These are the activations of a small neural network, seen along a few directions. Each row is one input.
In each table, some parts of the input vary, and every possible input appears once, in random order.
Descriptions start from the smaller parts, as in this example, which fits no table here: one of 5 places around a ring, together with either a single point or one of 11 places along a line or (one of 3 separate values, together with one of 6 places along a line).
Shared parts are said once, and a part with two or three values counts as separate values.
In the rows, zero is written as 100.

Other details of the inputs shift rows strongly along two fixed directions, in all tables alike. That doesn't count.

Table:
R1: 120	96	92	139	98	80	94	120	59	103	95	104	79	72	187
R2: 98	90	100	110	78	129	112	109	112	75	132	87	141	130	92
R3: 101	125	103	119	121	75	83	111	72	128	75	82	96	58	173
R4: 116	99	94	85	96	96	117	61	92	131	61	117	36	68	71
R5: 110	80	99	88	82	111	113	86	105	108	108	104	96	111	96
R6: 96	70	80	84	90	97	105	73	122	96	96	133	63	110	75
R7: 117	94	119	87	82	81	87	125	73	136	101	100	82	106	156
R8: 118	100	81	86	97	94	115	67	84	128	82	153	40	89	85
R9: 96	87	92	111	83	102	94	111	91	95	113	111	84	122	112
R10: 101	95	53	122	103	113	114	63	76	92	72	124	26	52	120
R11: 113	102	127	90	90	75	79	128	82	119	73	85	81	90	130
R12: 102	95	101	81	91	120	104	87	101	105	102	86	89	97	89
R13: 115	119	107	134	117	63	90	111	61	117	85	111	105	67	174
R14: 85	79	80	126	124	118	114	89	119	64	127	87	151	95	121
R15: 103	135	104	129	119	72	81	112	58	119	77	92	99	56	164
R16: 98	82	113	104	90	113	116	101	121	83	120	77	149	124	85
R17: 116	97	79	89	72	118	112	69	80	111	77	118	21	85	88
R18: 114	110	124	110	104	72	87	133	98	102	92	100	140	110	107
R19: 126	129	125	105	100	70	89	120	66	129	79	83	92	80	118
R20: 84	77	72	99	83	140	124	80	118	71	127	118	102	122	65
R21: 74	101	99	104	97	116	88	124	118	59	125	79	129	117	84
R22: 98	92	100	89	105	85	95	94	125	105	98	123	96	111	89
R23: 111	133	120	98	112	67	70	128	65	128	91	91	83	94	134
R24: 108	91	110	97	99	81	101	106	116	110	81	112	108	105	92
R25: 76	101	86	76	116	134	117	71	127	92	112	100	107	99	51
R26: 99	106	113	90	108	90	95	104	112	106	77	95	100	89	84
R27: 91	110	110	84	113	88	83	104	115	104	94	99	94	95	92
R28: 113	89	84	76	95	97	116	65	97	136	81	145	37	90	92
R29: 89	110	110	109	94	105	75	139	82	91	116	73	106	113	127
R30: 99	129	120	97	116	73	72	131	98	97	105	85	124	102	108
R31: 80	81	102	99	104	112	95	107	122	83	135	89	138	136	94
R32: 81	96	87	127	134	110	114	88	125	73	120	90	165	93	117
R33: 85	86	80	80	103	118	102	69	105	98	96	111	53	99	71
R34: 90	88	81	71	97	126	112	68	102	103	97	110	58	93	74
R35: 107	78	107	95	86	87	102	106	110	101	87	107	100	111	98
R36: 107	107	104	100	107	76	87	106	106	101	99	124	104	111	95
R37: 112	104	126	98	96	92	96	123	101	123	113	86	137	110	122
R38: 82	84	95	112	88	108	96	120	122	64	130	100	133	132	88
R39: 104	107	86	91	110	93	111	73	107	94	71	120	72	83	47
R40: 110	131	120	99	107	93	90	124	85	112	109	73	131	96	108
R41: 89	73	79	108	82	121	124	84	129	61	101	118	106	121	51
R42: 83	100	105	109	93	118	100	122	116	60	108	76	135	113	78
R43: 98	97	106	95	108	91	92	102	108	116	105	112	99	115	106
R44: 99	90	105	119	79	120	118	107	113	70	121	82	142	128	86
R45: 118	94	87	104	96	99	126	65	101	106	84	130	82	94	54
R46: 90	103	121	89	102	88	70	133	102	97	109	76	115	107	120
R47: 76	93	72	92	93	148	118	82	113	67	120	98	95	110	58
R48: 84	124	105	93	121	115	100	112	107	86	127	78	149	108	79
R49: 105	105	129	98	93	99	94	121	92	104	101	60	122	101	114
R50: 88	112	108	87	116	99	86	101	103	112	100	93	92	100	97
R51: 112	90	105	100	96	96	118	86	111	114	92	105	106	100	81
R52: 114	101	89	76	95	104	113	61	92	135	72	121	34	71	77
R53: 106	110	98	118	113	83	82	115	66	117	83	78	86	62	179
R54: 87	109	105	109	120	104	94	110	116	83	129	101	152	131	83
R55: 102	96	84	99	104	123	125	69	120	88	115	121	121	109	45
R56: 107	113	121	113	82	105	95	126	85	91	101	64	114	106	118
Each input here is: one of 2 separate values, together with one of 4 places along a line, together with either a single point or one of 6 places around a ring.
- Changing only the choice among 2 separate values turns R20 into R47. The same change can be made to R35. Which row results? => R11
- Changing only the choice among 2 separate values turns R15 into R13. The same change can be made to R3. Which row results? => R32
- Which other rows does R48 become when the choice among 2 separate values takes its other values? List them by row number. => R8
- Which other rows does R19 become when the choice among 2 separate values takes its other values? List them by row number. => R45

Table:
R57: 107	96	66	102	105	83	101	61	83	105	73	144	22	77	99
R58: 105	113	104	121	116	76	89	111	93	107	100	109	112	94	131
R59: 122	108	122	104	76	96	96	146	84	103	115	89	142	107	141
R60: 98	109	105	119	119	90	90	114	90	111	105	97	122	96	149
R61: 118	107	126	81	95	62	83	113	89	134	76	108	82	104	103
R62: 100	108	98	117	110	101	96	107	88	85	101	70	113	79	124
R63: 107	106	83	119	111	98	121	68	99	97	83	122	88	77	80
R64: 99	121	112	122	104	89	77	142	55	110	105	63	111	76	194
R65: 82	92	80	117	126	121	122	69	123	85	109	106	137	96	81
R66: 64	96	93	84	116	130	102	92	151	50	138	95	154	141	21
R67: 114	95	103	111	113	70	92	96	83	117	78	98	82	72	138
R68: 106	123	121	95	94	86	80	138	83	112	103	92	106	108	108
R69: 132	67	93	89	71	83	115	58	86	137	79	132	18	115	80
R70: 105	102	97	111	111	76	79	111	76	107	92	96	73	77	152
R71: 111	128	139	93	92	84	74	148	84	108	102	66	128	112	114
R72: 89	110	127	91	103	117	98	124	114	95	121	55	162	108	100
R73: 86	97	80	121	125	111	122	68	129	75	109	115	138	98	59
R74: 95	115	119	89	98	95	81	130	95	91	109	83	117	118	90
R75: 87	111	114	88	96	116	87	128	91	98	117	69	119	103	118
R76: 90	89	72	104	114	112	113	62	105	97	96	114	73	78	111
R77: 92	97	102	113	123	90	90	106	107	87	109	84	124	93	126
R78: 92	107	83	87	96	131	121	72	128	80	105	111	102	106	20
R79: 105	114	115	85	95	85	77	126	81	134	96	106	79	106	131
R80: 119	122	130	94	93	75	90	125	90	128	86	97	105	99	101
R81: 107	75	88	95	74	84	101	91	104	113	63	137	33	97	109
R82: 95	109	124	89	102	96	76	140	93	94	111	64	120	108	110
R83: 115	89	127	106	80	98	102	113	96	105	119	72	122	137	95
R84: 84	69	88	98	87	131	113	77	128	69	143	99	110	152	46
R85: 106	103	87	75	84	121	111	73	90	115	82	105	45	78	83
R86: 103	90	94	104	69	108	103	107	98	93	75	104	68	94	104
R87: 118	97	124	106	70	101	94	121	79	110	116	71	100	130	112
R88: 91	115	124	123	123	79	76	136	102	83	123	72	170	116	136
R89: 114	110	69	115	99	101	117	62	82	105	74	131	45	66	88
R90: 113	122	147	92	98	72	78	144	90	116	96	71	135	113	113
R91: 79	92	110	114	82	114	90	144	110	67	111	77	136	119	114
R92: 115	86	129	101	80	81	84	123	91	118	122	84	105	144	123
R93: 60	88	54	114	128	149	126	56	136	54	128	116	126	105	54
R94: 114	106	102	80	94	75	95	91	100	135	78	137	50	101	85
R95: 111	94	127	108	73	94	84	134	71	108	122	74	99	134	127
R96: 86	100	58	114	111	141	132	51	107	80	98	114	87	79	69
R97: 90	94	99	75	100	110	101	87	114	111	103	103	87	102	91
R98: 112	86	116	105	75	72	87	128	95	120	68	105	84	101	138
R99: 111	98	81	109	108	90	118	58	92	99	72	124	62	75	79
R100: 73	83	93	77	117	125	109	80	153	67	124	93	133	122	33
R101: 98	117	101	119	105	110	97	112	77	96	105	66	117	75	153
R102: 105	128	131	95	93	102	82	144	83	119	107	68	132	107	127
R103: 113	92	80	106	109	77	110	56	91	112	67	136	51	76	91
R104: 70	93	75	116	124	129	110	87	118	49	124	77	134	94	79
R105: 75	98	99	92	115	124	118	86	157	71	126	100	170	130	16
R106: 94	100	101	117	117	100	100	100	98	99	106	78	134	83	140
R107: 114	110	105	116	105	86	99	102	69	120	83	84	88	64	161
R108: 103	88	104	103	73	82	81	129	91	107	80	113	62	103	139
R109: 71	100	61	122	121	136	125	67	124	49	122	111	126	99	48
R110: 116	96	90	71	91	84	103	71	87	153	63	149	10	88	97
R111: 104	101	100	80	95	111	101	92	105	97	92	88	80	93	68
R112: 79	87	108	83	117	117	106	93	147	74	120	78	156	120	43
R113: 104	103	123	108	86	101	91	160	92	83	136	82	171	121	140
R114: 57	85	56	110	125	152	122	59	136	47	134	97	130	97	69
R115: 106	89	92	73	93	100	110	67	101	131	76	120	50	83	86
R116: 113	103	84	76	85	100	103	80	71	138	67	136	10	81	95
R117: 122	92	118	97	86	78	93	136	96	114	113	113	128	117	143
R118: 106	116	112	88	97	81	79	121	95	118	101	112	88	110	101
R119: 128	97	120	101	81	86	106	129	91	112	103	103	131	104	130
R120: 89	90	84	115	123	115	120	71	120	67	104	85	125	83	74
R121: 98	116	100	119	109	86	86	119	74	90	102	87	107	92	132
R122: 111	81	85	91	84	101	109	100	104	96	112	138	91	109	103
R123: 115	92	125	104	93	89	99	141	111	99	126	92	180	125	127
R124: 129	93	99	71	88	78	106	70	83	139	49	125	6	68	84
R125: 110	93	118	109	75	86	95	129	96	107	72	93	94	99	128
R126: 100	100	63	111	104	110	114	67	73	111	78	131	37	68	113
R127: 104	95	95	78	99	100	112	74	107	132	80	127	71	98	72
R128: 101	97	91	73	91	101	94	86	89	124	89	118	38	88	108
R129: 108	124	112	121	105	85	86	123	74	96	98	76	119	89	135
R130: 80	90	95	79	110	117	95	95	130	75	119	92	112	116	58
R131: 84	96	59	114	119	116	117	59	118	74	106	135	86	93	63
R132: 90	92	93	74	105	102	106	72	131	93	99	124	86	119	38
R133: 101	114	125	92	101	103	99	120	102	117	102	82	132	107	98
R134: 82	92	68	117	122	135	136	52	123	74	104	110	120	88	59
- Changing only one part turns R124 into R130. The same change can be made to R83. Which row results? => R84
- Describe the family of inputs behind these rows. => one of 6 places around a ring, together with either one of 3 separate values or (one of 2 separate values, together with one of 5 places around a ring)
- Which other rows does R113 become when the choice among 3 separate values takes its other values? List them by row number. => R91, R95
- Which other rows does R130 become when the choice among 2 separate values takes its other values? List them by row number. => R70
- Which other rows does R128 become when the choice among 2 separate values takes its other values? List them by row number. => R114
- Which other rows does R89 become when the place on the ring of 5 takes its other values? List them by row number. => R62, R96, R101, R129
- A walk changes only the place on the ring of 5. It starts at R94 and steps to R110. List the rest of the walk in order. => R97, R100, R132
- Which other rows does R83 become when the choice among 3 separate values takes its other values? List them by row number. => R119, R125
